A small network was shown many inputs. Here are its activations along a few directions, one row for each input.
In each table, some parts of the input vary, and every possible input appears once, in random order.
A made-up example of a description, with smaller parts first: one of 6 places along a line, together with either a single point or one of 9 places along a line or (one of 2 separate values, together with one of 5 places around a ring).
Shared parts are said once, and a part with two or three values counts as separate values.

Other details of the inputs shift rows strongly along two fixed directions, in all tables alike. That doesn't count.

Table:
row 1: [-10  16   2  29  10  12  -5  25 -18 -10   4  11   2  -8 -11   8]
row 2: [ -1   7   7   0   4   4  -4   0  19 -12  -9  -7  -7  -5   0  13]
row 3: [ -5   9   9  26   6   1   1  27  -9 -17   7  17  -8  -6  -5   9]
row 4: [ -1  -6 -10  15   6   3   6  11 -36  13  29   6  12   9  -9 -11]
row 5: [  0  -1  -8 -10   0   8  -2 -11 -11  16  -1  -3  13   0  -6  -8]
row 6: [  2  -8  -4 -10  -4  -6   4 -10  -2   6   0   0   1   7   0  -6]
row 7: [  0   7   6   1   0   2  -8   3  16  -9 -16   0  -7 -10   5   8]
row 8: [ -7  18   5   5   4  14 -12   4  12 -10 -19  -2   0 -15  -3  12]
row 9: [-11  18   4  26  12  16  -1  21 -16 -10  11   7   5  -8 -15  11]
row 10: [  3  -8  -3  -8  -1  -4   5 -10   0   7   5  -4   1   7   0  -4]
row 11: [ -7  19   7   5   6  16  -9   2  14 -11 -11  -8   1 -13  -5  16]
row 12: [  2  -3  -6  -9   0   6   0 -11  -7  15   5  -5  11   0  -4  -7]
row 13: [  7 -10  -3  -9  -2  -5   2  -7   1   9   6  -5   1   5   5  -7]
row 14: [ -7  10   8  27   3  -3   2  27  -8 -19   9  13  -8  -2  -1   9]
row 15: [ -8  11   8  26   7   1   6  22  -8 -19  12  11  -7   0  -9  13]
row 16: [  5 -10  -5  -7  -4  -8   2  -7  -1   7   3  -4   0   8   6  -8]
row 17: [ -7  21   4 -22  -2  20 -17 -23  35  -4 -37 -22   6 -17   1  15]
row 18: [ -2   8   7   1  -2   0  -6   3  17 -12 -17   1  -7 -10   5   8]
row 19: [ 4 -7 -1 -9 -4 -5  4 -7  0  7  5 -1  1  3  2 -6]
row 20: [  1 -13  -5  13   1 -12  13  12 -27   4  29   8   0  17  -2 -10]
row 21: [ -7  15   5  29   9  10  -4  26 -13 -12   8  10   0  -8  -7   8]
row 22: [  8  -9  -4 -37  -9  -3  -8 -33  29  12 -29 -17   0  -2  11  -5]
row 23: [ 21 -46 -25 -43 -13 -20  14 -39 -21  50  21  -9  16  27   8 -41]
row 24: [ -1  13  10 -23  -7   5 -13 -19  46 -11 -37 -17  -6 -15  11  14]
row 25: [  5  -6  -3 -37  -8  -1  -4 -37  32  10 -21 -25   2   2   9  -1]
row 26: [ -2  12  10   5   2   5  -8   7  20 -15 -14  -2  -7 -11   5  13]
row 27: [  6 -15  -6  13   4  -9   9  15 -29   8  23  16   0  11  -3 -12]
row 28: [ -7  15   5  27  11  12  -3  25 -15 -11   7  13   1  -9 -12   9]
row 29: [  4 -11  -6  -7  -3  -8   1  -7  -2   8  -2  -1  -1   7   5  -9]
row 30: [ 2 -9 -4 -8 -6 -9  4 -8 -1  5  2 -3  0  9  5 -7]
row 31: [ -6   9   7  27   9   2   2  24  -9 -17   7  14  -8  -2  -7  11]
row 32: [ 2 -8 -3 -8 -5 -7  5 -8 -1  5  6 -4  1  8  3 -6]
row 33: [ -5  14   8 -23  -7   5 -12 -23  44 -12 -41 -17  -7 -12   7  16]
row 34: [  5 -13  -4  14   3  -8  10  14 -28   8  29  13   2   9  -3 -12]
row 35: [  4 -14  -4  13   0 -12  11  15 -26   6  29  11   0  12   1 -12]
row 36: [ -7  11   8  26   5   0   3  25 -10 -19   7  17  -8  -4  -6  10]
row 37: [  6 -14  -5  13   3  -8   8  15 -28   9  23  16   1   8  -1 -14]
row 38: [ -4  14   8 -23  -8   5 -12 -21  43 -12 -41 -15  -6 -14   8  14]
row 39: [ 23 -48 -26 -45 -16 -23  12 -39 -20  51  17 -11  15  28  15 -45]
row 40: [ -6  11   8  -2  -1   4  -1  -3  17 -13 -10  -3  -4  -6  -2  12]
Each input here is: one of 5 places around a ring, together with either one of 2 separate values or one of 6 places around a ring.
- The inputs of row 26 and row 34 match in every part but the place on the ring of 5. If row 21 is changed in the same way as row 26 into row 34, which row does it become? => row 12
- List by row number the other rows that have the place on the ring of 5 in common with row 8. => row 1, row 7, row 18, row 22, row 29, row 33, row 38
- Change only the choice among 2 separate values in row 9. List by row number the other rows that result. => row 12
- Change only the place on the ring of 6 in row 37. List by row number the other rows that result. => row 3, row 6, row 27, row 31, row 36

Table:
row 41: [  1  -2  12 -14 -12 -15   6  -5  21 -14 -16  12 -17  -7   7   3]
row 42: [  7  -5  -3 -40 -20  -1 -15 -29  20  16 -45   1   4 -15  11 -14]
row 43: [ -3  -8 -12 -39 -22 -12   5 -33   4  16 -14 -12  13  10  10 -18]
row 44: [-18  24  -2  42   9  10  -8  28 -23 -17  -5  15   2  -7 -12  10]
row 45: [ -6 -13  -6  26   8 -13  18  15 -27 -10  31   0  -7  30  -7   4]
row 46: [ -2 -28 -14   9 -15 -33  32   9 -56  13  52  19   4  34   1 -31]
row 47: [  8  14  13  23  12  14 -14  34  10 -12   2   6  -6 -21   7  14]
row 48: [ 11 -11 -14 -25  -7   4  -4 -22  -1  30  11 -28  19   7  15 -18]
row 49: [  0  -8 -21 -10   0   3  -6 -11 -26  26   1 -11  16  13   1 -19]
row 50: [  5 -12   6  18  13 -12   7  16   0 -16   6  12 -20  12  -3  11]
row 51: [-18  18   5  32  22  26  20  18 -40  -6  48  11  14   2 -45  17]
row 52: [-12   9   6  -7  -5  -5   4 -12  18 -17  -8 -11  -7  12   0  14]
row 53: [ 10  -1  -2  -8   4  11 -17  -1  14  11 -18  -4   3 -18   7  -6]
row 54: [ -8  30  12  23  11  16 -21  16  19 -24 -44  17 -11 -31  -4  23]
row 55: [ 14 -28  -5 -31 -10 -21   9 -26   8  15  -4   2  -6  17   9 -16]
row 56: [  6   3  -3  -5   7  12 -20  -2   8   6 -31   0  -1 -14   2   1]
row 57: [ -9  -1 -11  11 -13  -5   3  12 -39   8  10  14  14   6  -3 -17]
row 58: [ -7  15  -1  -1   2  18 -17  -4  13   0 -15 -21  11 -12   3   3]
row 59: [  3  -3   2  13  21  16  20  10 -37  12  43  24  11   0 -37   3]
row 60: [ 22 -23  -1 -27  -5  -7   0 -23  22  21   2 -13   2   1  18 -15]
row 61: [ -7  25  15 -10  -1  16 -13 -19  56 -19 -22 -35  -3 -15  10  25]
row 62: [-20  41  27  36  12  12  -5  27  41 -55  -4 -17 -22 -14  -5  50]
row 63: [ 20 -27  -3 -36  -7 -16   6 -28  29  17   1 -19  -7   8  15  -9]
row 64: [  3 -10   1  21  -3 -17  11  30 -35  -2  18  38  -7   2   1 -16]
- The inputs of row 46 and row 41 match in every part but one. If row 58 is changed in the same way as row 46 into row 41, which row does it become? => row 53
- What do these inputs look like to the network? => one of 2 separate values, together with either a single point or one of 11 places around a ring
